A small network was trained on invented records. Each row is its activation on one of them, seen along a few directions.
Each row is followed by the record's values for the fields MIZ, ZAM, BET, FEDAT, DER.
Other fields move the rows too, some of them a lot.
In the rows, zero is written as 500.
Random noise pushes rows far along 19 fixed directions. That doesn't count. These rows show it; they differ only by the noise:
[456,609,762,348,449,482,415,570,527,539,506,441,357,660,453,447,589,461,768,656,548,657,412,553,429,637,591,635,424,572,363,616,228,502,446,443]
[460,585,661,239,464,359,472,501,552,504,522,445,408,692,447,406,433,507,555,541,483,628,565,554,477,450,702,645,481,395,501,583,264,403,545,526]
[465,434,526,480,453,348,657,344,824,558,378,422,409,395,552,319,662,417,479,438,382,440,643,668,586,442,305,386,603,524,630,702,597,311,602,491]
[626,456,454,443,600,512,375,383,413,421,582,497,522,569,501,455,448,616,551,353,543,493,510,397,549,444,495,614,687,334,532,588,374,386,447,541]
[394,590,624,563,487,386,745,492,345,385,515,477,455,676,407,538,529,729,473,536,436,725,383,750,520,441,587,609,492,489,546,469,405,326,695,311]
[400,371,522,562,256,524,430,655,559,497,535,619,498,455,656,479,425,383,402,581,426,477,477,408,388,461,403,533,456,456,563,513,486,392,654,547]
[547,398,441,443,511,510,338,321,501,482,477,466,534,446,669,521,639,725,451,380,447,318,629,504,631,594,511,380,531,488,499,624,602,426,476,260]
[402,422,503,475,360,366,496,700,608,557,540,576,370,430,616,266,383,189,427,607,377,562,441,518,466,426,418,501,552,345,485,414,466,350,677,733]
[492,588,565,342,435,574,431,419,561,623,496,359,253,366,498,342,527,467,845,470,534,479,552,485,533,526,466,503,465,695,409,505,577,575,376,485]
[551,381,315,696,362,531,513,482,281,532,547,571,627,388,753,526,418,607,582,351,410,267,380,271,463,617,278,446,397,510,466,525,561,410,439,360]
[450,447,512,322,445,662,176,507,517,486,478,553,456,581,439,442,427,493,416,580,557,399,510,504,463,372,634,583,402,494,578,332,679,569,566,508]
[375,315,552,652,459,468,645,596,398,608,425,599,394,429,396,354,643,336,716,545,507,701,449,668,452,320,467,401,535,413,470,418,733,412,656,487]
[411,367,504,438,360,447,546,456,360,610,441,601,502,509,473,495,486,613,622,420,558,559,515,403,314,456,575,517,443,377,548,608,568,404,475,435]
[412,414,489,622,510,555,559,489,536,585,507,443,589,328,519,437,556,339,563,372,536,301,646,377,525,404,392,403,569,373,564,617,532,383,395,463]
[410,603,355,549,504,489,476,478,317,563,443,443,266,295,312,439,427,431,502,426,541,474,330,446,413,549,322,449,425,487,635,392,636,428,513,648]
[332,624,594,459,389,590,554,648,589,532,453,504,440,331,538,510,345,469,410,567,566,487,744,416,521,406,729,383,453,608,490,321,559,823,481,616]
[275,671,663,426,336,518,492,548,437,410,531,433,569,554,492,565,383,647,324,452,518,200,589,406,529,397,587,594,339,645,685,565,218,496,337,481]
[592,315,450,331,544,375,403,380,355,302,722,367,538,656,388,445,472,562,479,335,382,468,666,647,576,371,407,411,474,566,600,606,588,347,572,324]
[510,565,502,525,554,517,567,523,668,573,490,482,507,536,535,373,487,333,560,616,473,465,456,564,451,548,369,479,526,565,416,521,455,596,467,516]
[375,415,687,425,463,476,354,628,268,519,542,529,544,636,233,448,462,397,693,523,593,526,483,513,457,304,624,511,306,461,504,406,496,482,420,532]
[600,503,473,628,440,503,444,423,572,507,525,485,384,311,647,587,512,647,601,452,369,710,682,522,682,444,471,393,588,481,447,469,587,445,757,437]

[487,556,604,440,632,597,633,539,454,450,378,400,360,450,434,479,655,451,596,504,748,561,400,382,386,859,634,531,595,500,427,575,460,648,337,476] : MIZ=roni, ZAM=ziv, BET=lebo, FEDAT=ponav, DER=fiv
[359,237,591,449,476,493,525,515,483,369,561,594,571,582,479,470,662,572,311,465,567,426,458,567,450,409,475,561,685,498,611,645,509,335,396,480] : MIZ=rir, ZAM=ziv, BET=lebo, FEDAT=ponav, DER=sesu
[539,472,502,445,524,442,744,344,596,439,677,357,626,414,516,513,360,690,478,376,494,574,513,464,516,606,432,532,618,486,436,467,709,323,382,346] : MIZ=rir, ZAM=ziv, BET=lebo, FEDAT=ponav, DER=sesu
[544,479,514,543,503,555,574,396,360,418,523,522,439,605,481,524,542,748,630,406,539,638,354,504,489,437,554,748,618,446,561,492,483,336,582,387] : MIZ=rir, ZAM=tus, BET=zim, FEDAT=mekug, DER=sesu
[504,408,517,552,370,472,549,514,567,561,563,495,598,390,650,525,492,503,597,476,459,488,536,488,589,524,467,412,473,512,406,445,582,438,473,408] : MIZ=rir, ZAM=tus, BET=zim, FEDAT=ponav, DER=sesu
[473,559,520,634,498,503,614,495,504,507,584,331,448,465,356,590,565,352,626,491,422,670,667,617,502,380,411,445,439,480,579,619,477,356,719,344] : MIZ=rir, ZAM=tus, BET=zim, FEDAT=mekug, DER=fiv
[549,643,651,392,470,443,275,421,804,600,475,465,520,510,506,579,512,555,539,652,454,546,525,523,548,670,442,474,408,555,383,590,379,493,439,517] : MIZ=roni, ZAM=tus, BET=lebo, FEDAT=ponav, DER=fiv
[341,483,585,408,387,423,603,474,501,559,673,382,497,422,470,362,438,513,630,457,421,453,504,630,555,404,404,492,437,625,416,455,622,316,354,375] : MIZ=roni, ZAM=tus, BET=zim, FEDAT=mekug, DER=sesu
[569,528,573,485,564,553,387,625,311,394,657,495,468,739,555,427,503,473,641,572,424,553,446,619,646,311,637,671,549,498,371,406,276,465,600,445] : MIZ=rir, ZAM=ziv, BET=lebo, FEDAT=ponav, DER=fiv
[309,602,320,547,643,511,564,677,359,542,680,459,479,429,566,458,470,312,230,600,464,335,491,577,409,605,451,343,614,457,420,519,332,589,394,431] : MIZ=roni, ZAM=tus, BET=zim, FEDAT=mekug, DER=sesu
[543,447,497,440,370,606,526,434,576,385,503,584,452,513,516,612,432,711,394,491,590,681,525,396,304,533,510,631,621,530,625,593,537,522,578,518] : MIZ=roni, ZAM=tus, BET=lebo, FEDAT=ponav, DER=fiv
[481,605,444,462,192,346,460,518,533,401,530,474,327,349,554,611,251,620,261,482,330,619,477,436,493,572,373,519,338,569,677,440,464,344,767,670] : MIZ=roni, ZAM=tus, BET=lebo, FEDAT=mekug, DER=fiv
[553,568,614,618,608,400,510,460,552,422,520,371,622,526,239,799,533,524,465,518,501,737,656,522,435,658,433,324,350,518,562,669,448,512,602,376] : MIZ=roni, ZAM=ziv, BET=zim, FEDAT=mekug, DER=sesu
[522,388,625,456,439,222,610,526,685,577,311,540,595,499,481,423,541,320,568,437,455,451,708,435,512,504,502,290,359,509,563,670,480,548,474,678] : MIZ=roni, ZAM=ziv, BET=zim, FEDAT=ponav, DER=sesu
[396,439,465,463,217,510,277,674,213,365,566,499,286,480,702,622,599,495,374,497,335,422,643,475,505,490,597,448,305,577,626,661,321,414,768,354] : MIZ=rir, ZAM=tus, BET=lebo, FEDAT=mekug, DER=fiv
[642,590,332,468,550,564,506,306,581,562,431,417,425,570,626,578,629,628,544,490,449,498,484,607,491,646,474,545,510,539,496,596,524,504,654,222] : MIZ=rir, ZAM=ziv, BET=zim, FEDAT=ponav, DER=fiv
[469,452,652,335,494,551,500,421,524,398,670,420,609,571,392,445,432,592,536,462,584,482,500,530,508,426,497,631,577,575,472,528,544,390,261,450] : MIZ=roni, ZAM=ziv, BET=lebo, FEDAT=ponav, DER=sesu
[519,532,483,615,667,570,605,352,648,462,624,451,644,430,399,622,447,691,407,475,479,637,697,668,639,285,462,379,671,583,476,394,718,587,512,407] : MIZ=rir, ZAM=ziv, BET=zim, FEDAT=ponav, DER=sesu
[392,471,754,536,307,500,517,626,388,484,626,475,394,416,388,580,570,534,774,510,591,695,426,435,423,554,401,547,440,704,460,581,368,448,369,517] : MIZ=rir, ZAM=ziv, BET=zim, FEDAT=mekug, DER=fiv
[471,509,454,402,562,482,775,577,580,368,558,444,536,605,573,449,334,398,231,487,489,564,701,471,386,440,706,592,664,290,604,552,405,524,672,498] : MIZ=roni, ZAM=ziv, BET=lebo, FEDAT=ponav, DER=fiv
[479,446,505,549,377,259,674,604,253,622,418,650,698,571,612,536,407,602,643,440,444,424,461,339,420,577,570,377,255,512,378,554,364,598,340,518] : MIZ=rir, ZAM=ziv, BET=lebo, FEDAT=ponav, DER=fiv
[626,356,551,573,489,458,759,547,501,352,503,482,485,570,413,339,462,348,668,442,473,622,459,603,582,357,412,528,505,625,536,338,699,538,655,584] : MIZ=roni, ZAM=ziv, BET=lebo, FEDAT=mekug, DER=fiv
[521,486,523,419,496,480,269,454,592,565,523,599,447,475,644,601,550,708,435,569,431,662,640,530,536,490,641,486,619,364,400,559,437,467,598,475] : MIZ=roni, ZAM=ziv, BET=lebo, FEDAT=ponav, DER=fiv
[364,411,507,391,458,613,525,496,547,645,672,511,639,526,429,508,422,477,550,645,547,600,585,614,304,415,544,487,514,485,340,506,669,538,373,288] : MIZ=roni, ZAM=tus, BET=lebo, FEDAT=mekug, DER=sesu
[720,412,569,526,562,445,435,369,780,490,372,662,810,722,581,463,479,663,492,599,475,464,362,550,532,587,386,543,515,543,408,511,521,603,420,525] : MIZ=roni, ZAM=ziv, BET=lebo, FEDAT=mekug, DER=fiv
[717,445,464,612,324,450,440,589,502,432,561,530,579,498,766,596,344,484,573,486,354,535,483,334,582,619,436,490,358,529,400,446,422,484,651,508] : MIZ=roni, ZAM=ziv, BET=lebo, FEDAT=mekug, DER=fiv
[403,500,587,564,464,652,361,570,403,542,637,486,398,339,537,642,619,598,583,590,560,664,495,512,535,559,564,500,600,488,323,455,504,459,470,370] : MIZ=rir, ZAM=ziv, BET=lebo, FEDAT=mekug, DER=fiv
[350,551,526,598,373,461,592,638,446,547,240,561,415,373,711,481,607,438,379,536,488,379,453,402,539,637,674,460,420,369,534,500,404,469,581,545] : MIZ=rir, ZAM=tus, BET=lebo, FEDAT=ponav, DER=sesu
[440,584,341,565,608,441,703,540,404,449,338,443,439,308,471,448,434,394,241,383,533,286,537,418,548,602,542,284,434,536,630,333,683,683,487,641] : MIZ=roni, ZAM=ziv, BET=zim, FEDAT=ponav, DER=sesu
[504,384,586,444,433,564,473,619,420,353,454,602,528,456,679,569,511,714,387,511,698,572,386,382,459,823,739,481,622,457,397,376,552,697,431,448] : MIZ=roni, ZAM=ziv, BET=zim, FEDAT=ponav, DER=fiv
[538,582,603,297,473,435,588,532,665,427,397,421,376,631,665,455,557,465,441,545,456,558,634,523,516,674,736,564,487,546,460,598,365,606,619,440] : MIZ=roni, ZAM=ziv, BET=zim, FEDAT=ponav, DER=fiv
[440,496,297,561,566,505,563,372,360,536,490,538,385,484,419,334,526,571,479,407,416,317,370,691,553,228,290,530,563,607,648,402,635,403,510,533] : MIZ=roni, ZAM=tus, BET=lebo, FEDAT=ponav, DER=sesu
[417,411,719,613,415,455,589,601,545,524,567,486,648,436,608,397,607,372,708,446,484,325,610,457,655,371,380,421,526,615,418,661,303,453,251,537] : MIZ=rir, ZAM=ziv, BET=zim, FEDAT=ponav, DER=fiv
[391,503,668,594,520,467,391,650,568,438,772,485,746,482,445,590,405,482,356,721,458,547,340,614,558,634,331,405,454,559,283,343,489,446,336,424] : MIZ=rir, ZAM=tus, BET=lebo, FEDAT=mekug, DER=sesu
[401,509,434,530,549,414,619,539,319,492,404,549,429,501,457,410,583,505,419,504,531,443,396,602,464,523,472,414,521,534,509,505,489,558,411,559] : MIZ=rir, ZAM=tus, BET=lebo, FEDAT=ponav, DER=fiv

Which values does each new row have?
[419,428,391,465,473,722,428,527,541,441,523,465,277,391,577,334,598,361,404,564,523,405,464,598,391,530,357,500,649,605,575,514,686,552,583,440] : MIZ=roni, ZAM=tus, BET=zim, FEDAT=ponav, DER=fiv
[677,497,535,547,543,556,535,415,616,491,343,509,535,522,524,490,533,501,658,441,582,564,473,350,532,565,538,606,562,384,520,522,493,507,534,555] : MIZ=rir, ZAM=tus, BET=lebo, FEDAT=ponav, DER=fiv
[470,449,574,431,615,360,583,539,379,462,442,436,434,569,444,387,645,445,529,505,514,554,443,662,583,603,666,422,479,434,437,439,566,472,521,408] : MIZ=rir, ZAM=ziv, BET=zim, FEDAT=mekug, DER=sesu
[547,445,691,375,494,594,381,524,695,480,562,382,458,427,656,539,664,451,650,502,597,615,699,345,521,738,673,550,690,324,367,758,314,426,469,348] : MIZ=roni, ZAM=tus, BET=lebo, FEDAT=mekug, DER=fiv
[734,627,283,448,650,303,456,305,466,521,442,333,519,498,513,496,437,488,466,344,342,361,502,469,631,705,401,384,341,396,524,556,488,388,554,457] : MIZ=roni, ZAM=ziv, BET=lebo, FEDAT=mekug, DER=fiv
[358,420,519,420,439,363,665,621,335,547,696,495,677,702,477,372,382,398,513,551,370,392,458,683,465,321,499,482,330,571,409,397,515,436,428,346] : MIZ=rir, ZAM=ziv, BET=zim, FEDAT=ponav, DER=fiv
[480,464,572,504,520,447,670,570,573,480,558,479,667,581,596,495,464,460,439,507,493,454,505,433,450,596,559,542,534,418,419,573,385,454,415,429] : MIZ=roni, ZAM=ziv, BET=lebo, FEDAT=mekug, DER=fiv
[308,393,417,568,365,298,685,793,318,534,703,622,475,456,636,340,368,295,348,613,308,517,392,633,440,389,373,367,507,509,390,391,453,440,552,584] : MIZ=rir, ZAM=ziv, BET=lebo, FEDAT=mekug, DER=fiv
[619,604,398,565,680,477,525,380,519,577,470,599,579,581,431,482,400,639,522,602,499,663,387,660,504,468,462,478,601,439,334,372,564,646,462,563] : MIZ=roni, ZAM=tus, BET=lebo, FEDAT=mekug, DER=fiv
[509,430,520,567,506,489,478,389,715,675,531,512,801,452,527,584,498,534,537,490,497,391,511,500,572,479,420,458,456,360,420,445,644,326,377,325] : MIZ=roni, ZAM=ziv, BET=lebo, FEDAT=ponav, DER=sesu
[495,601,482,510,574,514,304,536,493,547,435,582,596,652,506,600,525,487,404,618,468,440,532,521,513,432,616,532,421,403,488,545,264,550,536,524] : MIZ=rir, ZAM=tus, BET=lebo, FEDAT=ponav, DER=sesu
[307,677,441,340,513,529,614,478,498,497,785,354,392,469,382,509,301,562,302,523,462,578,598,649,411,336,498,590,601,547,577,461,453,404,495,430] : MIZ=roni, ZAM=ziv, BET=zim, FEDAT=ponav, DER=sesu
[284,491,706,614,572,410,558,636,327,459,562,371,588,353,286,736,653,494,415,470,560,570,701,546,596,586,627,171,372,498,470,510,517,496,416,335] : MIZ=roni, ZAM=ziv, BET=zim, FEDAT=ponav, DER=fiv
[439,393,514,493,392,467,590,673,521,394,479,592,475,548,581,458,531,354,286,599,494,510,430,523,401,567,505,504,559,545,527,527,446,560,538,637] : MIZ=rir, ZAM=tus, BET=lebo, FEDAT=mekug, DER=fiv
[382,321,616,405,383,441,538,401,623,466,538,630,499,400,682,428,605,884,354,571,525,648,329,666,503,707,463,484,762,513,340,497,703,352,383,364] : MIZ=roni, ZAM=tus, BET=zim, FEDAT=ponav, DER=fiv
[456,504,373,421,494,654,379,533,582,480,603,551,468,418,723,573,424,559,212,551,493,531,749,438,455,448,673,495,731,348,498,561,459,591,612,472] : MIZ=rir, ZAM=ziv, BET=zim, FEDAT=ponav, DER=fiv
[461,488,386,636,470,403,714,459,364,660,530,555,605,570,491,448,477,462,652,515,363,450,371,626,413,363,317,490,364,557,425,540,551,394,447,420] : MIZ=rir, ZAM=ziv, BET=lebo, FEDAT=mekug, DER=sesu
